These are the activations of a small neural network, seen along a few directions. Each row is one input.
In each table, some parts of the input vary, and every possible input appears once, in random order.
A made-up example of a description, with smaller parts first: one of 8 places around a ring, together with either a single point or one of 9 places along a line or (one of 2 separate values, together with one of 6 places along a line).
Shared parts are said once, and a part with two or three values counts as separate values.
(in the rows, 128 means zero)

Rows:
row 1: [ 74 115 125 150 122  47 121  68 128 150 135 114  79]
row 2: [215  89 147 171 146 195 135 136 107 100 175 118  96]
row 3: [160 119 139 104 122 159 118 197  82 109 157  76 140]
row 4: [ 60 176 110  95 107 107 156 117 185 179  45 211 157]
row 5: [144  77 141 186 146 110 112  79 120 100 183  80  84]
row 6: [225 106 145 168 144 204 142 119 114  89 160 131 103]
row 7: [ 61 147 104  57 130  87 109 218 125 155 110  67 199]
row 8: [198 150 133 120 117 204 131 167  89 100 138 146 146]
row 9: [118  82 158 153 155  89 114  84 136  75 181  29  92]
row 10: [113 157  94  97 115 141 109 196 116 185 105 176 194]
row 11: [ 84 163  98 115 101  93 154 123 166 206  67 219 152]
row 12: [188 105 132 197 138 151 123  50 133  86 160 155  89]
row 13: [103 189 107  82 119 169 120 178 139 146  69 179 203]
row 14: [ 48 120 138 120 131  26 122  70 143 124 136  64  87]
row 15: [ 84 141  96  80 120 107 106 211 114 184 113 116 194]
row 16: [106 128 117 167 117  79 127  56 135 149 128 178  78]
row 17: [135 126 147  80 134 136 121 204  94  81 152  28 149]
row 18: [ 37 126 102  96 113  45 143 150 149 219  89 143 149]
row 19: [205 116 163 145 153 216 144 113 127  61 135 122 110]
row 20: [121 145 113 166 113  90 134  40 148 135 114 194  84]
row 21: [126 177  95  99 111 154 116 180 123 172  91 188 199]
row 22: [100 156 130 140 119 104 134  31 167 108  91 185  88]
row 23: [176 160 150 100 126 220 136 164 101  74 116 136 150]
row 24: [169 112 151 169 146 167 127  44 152  60 139 145  93]
row 25: [184  76 153 155 151 163 131 150 107 100 182  59  98]
row 26: [173  88 133 200 142 141 118  66 126 100 176 141  83]
row 27: [186 134 136 117 118 190 120 181  82 111 150 134 140]
row 28: [161  84 168 128 159 141 132 155 117  71 176  10 106]
row 29: [ 13 132 113  69 121  27 144 157 162 192  89  91 152]
row 30: [ 71 145 100 114 105  77 144 136 152 218  78 204 147]
- What is each input in this table made of? => one of 5 places along a line, together with one of 6 places around a ring
- Start at row 23 and move only the place on the ring of 6, one step at a time. The first step leads to row 13. Which rows follow, in order? => row 4, row 22, row 24, row 19

Rows:
row 31: [ 83 159 111  65 125 118 103 218 102 169 106  91 183]
row 32: [225 103 147 183 150 210 130 102 111  91 165 147  71]
row 33: [ 45 113 129 117 129  49 131 103 149 133 129  98  82]
row 34: [189  68 163 154 144 152 124 138  83  80 202  45  93]
row 35: [ 39 143  98  93 121  41 138 166 153 199 108 106 151]
row 36: [ 96 130 131 147 121  97 140  43 161 150  72 193  97]
row 37: [164 127 128 202 138 134 123  26 144  89 143 158  85]
row 38: [ 81 157 101 127  94  82 151 111 163 205  73 212 177]
row 39: [134  75 141 150 155  86  99  77 134  79 175  65  76]
row 40: [169 125 150  93 136 176 132 207 101  86 140  47 174]
row 41: [114 180 114  95  98 166 123 166 119 170  89 203 205]
row 42: [198 155 123 111 126 225 142 180 116  85 133 171 142]
- What is each input in this table made of? => one of 2 separate values, together with one of 6 places around a ring
- Changing only the choice among 2 separate values turns row 32 into row 34. The same change can be made to row 41. Which row results? => row 31
- Change only the choice among 2 separate values in row 40. List by row number the other rows that result. => row 42
- Change only the choice among 2 separate values in row 33. List by row number the other rows that result. => row 36

Rows:
row 43: [ 99 111  97 128 115  80  91 193  85 188 159 135 151]
row 44: [248 104 137 137 140 219 157 168  82 100 182 141 137]
row 45: [ 87 195  97  40  92 138 116 194 111 163  57 179 187]
row 46: [112 116 161  98 148 113 128 169 153 104 140  47 136]
row 47: [ 98 111 173 143 142 100 126  58 182 120 124  85 107]
row 48: [226 113 153 202 124 200 149  92 125 103 160 189  80]
row 49: [204 102 126 127 164 197 119 158  89  64 163  93 120]
row 50: [184 112 145 187 151 178 112  78 133  70 146 143  64]
row 51: [107  99 129 128 132  78 131 186 122 165 138  58 124]
row 52: [ 94 107  81 164 106  60  97  92 123 191 147 175 114]
row 53: [ 95 101 129 158 124  67 141  65 142 186 133  91  99]
row 54: [141 137 146 111 130 154 105 139 101  46 158  40 146]
row 55: [126 149 158 150 129 122 117  51 129  44 152 104  86]
row 56: [ 68 133 103 108 125 106 171  96 168 167  58 194 152]
row 57: [ 89 206  95 103 103  96 124 109 162 160  48 228 168]
row 58: [ 71 153 117  62 122 140 165 198 140 176  82 147 177]
- Changing only one part turns row 49 into row 50. The same change can be made to row 54. Which row results? => row 55
- What is each input in this table made of? => one of 2 separate values, together with one of 8 places along a line
- Change only the choice among 2 separate values in row 48. List by row number the other rows that result. => row 44
